A small network was trained on made-up records. Each row is its average activation on records with the value named, seen along a few directions.
Values that are neighbours, or in one group, have similar rows; names and order tell nothing.
Random noise pushes rows far along 2 fixed directions. That doesn't count. These rows show it; they differ only by the noise:
[-124 -214  -21  100 -167 -446  130  182  -30   -7 -128 -138 -124   36]
[ -82   80  144  779 -293  -95  474   80   86 -241 -148  183 -199 -254]
[-111   40  -68  260 -103 -123  524  -85   77 -162  -14  267 -255 -224]
[-109  -64   13  333 -185 -261  332   82   31 -114 -103   61 -180 -115]


Values of LOFAT:
pefa: [ 152 -123 -182 -451  296 -143 -817  155  -21  272 -405 -714  395  180]
zemez: [-123   71 -290 -536  424  508   73 -350  221   45  593  460  218 -113]
gelif: [-283   61  -67 -683  253  271  118 -446  172 -209  502  598  327   -1]
seki: [-103   32 -293 -643   79 -149  311 -117  134   24  -64  384 -283    6]
voti: [ -87  173   32  480  133  146 -107 -250   91 -140 -360  123  239    7]
segu: [-228  170 -177   11  -77  324  119 -464  271 -223 -133  410   84  -14]
fita: [ -60   29 -479 -860  143  218  335 -504 -183  -82  720  715 -500  -30]
vuvu: [ 451   54  156 -137  115  263 -295   84 -306  172  150 -153  -12   79]
ripu: [ 200  264   69  171 -171  230  770 -120  176 -124 -194  272  -33 -362]
gepur: [ -12   82   50  331  424  361  -65  -11 -142  255  412 -125  139 -254]
gigo: [  90  154  119 -180   17  201  -49  -48 -221   53  333  116 -321  247]
pono: [ 438  556  232  746  -77  490  532 -111  243 -231 -189   69 -380 -613]
A value of LOFAT combines one of 4 hidden first parts with one of 3 second parts; all combinations occur once.
seki and pono share the first part; seki and fita share the second. Which value has the first part of fita and the second part of pono?
Answer: vuvu
voti and segu share the first part; voti and zemez share the second. Which value has the first part of zemez and the second part of segu?
Answer: gelif

Values of TEBI:
rekek: [-196 -675  218 -530  105 -489 -604  307 -218  211  393 -255  242  572]
sugo: [-118 -196  146  406 -109 -141 -443  262   46  128 -273  -93  184  253]
bereb: [ 118  -86 -325 -895  198 -588  150   63 -115  286   34 -150 -395  148]
pud: [ 235  191  -76  275   -2   37    7  214    1  -25 -367 -390  -15 -384]
vizud: [ -75   91 -239 -274  223  408  145 -362   56  -13  626  179  -83  -29]
kiref: [-241   99  209  675 -370  128   78  -74  222 -145 -350  118  152   77]
modu: [-212  -72   -8  -60  -36 -192  -18 -233   56 -224 -214  454  154   23]
rigod: [ 205 -134  125  155  292   50 -263  132 -109  264 -130 -470  417  -42]
gunu: [  32  252   53  108  -42  582   25 -298  -43 -122  455  -35   75  -36]
sumam: [  65   57   -8 -420 -127 -151  193  -84  -28  -86 -129  241 -422   61]
pasod: [ 241  358  -11  373  135  400  232   30  -22  -16  -83   33   31 -565]
rovu: [ -79 -247  -58 -134 -322 -503  -46  388    2  -25  -98 -186 -167  293]
TEBI is arranged as 4 separate groups.
Which other values are in the same group as pasod? Give them in the order they are listed.
Answer: pud, rigod
Which other values are in the same group as vizud? Give them in the order they are listed.
Answer: rekek, gunu
Which other values are in the same group as modu? Give them in the order they are listed.
Answer: sugo, kiref
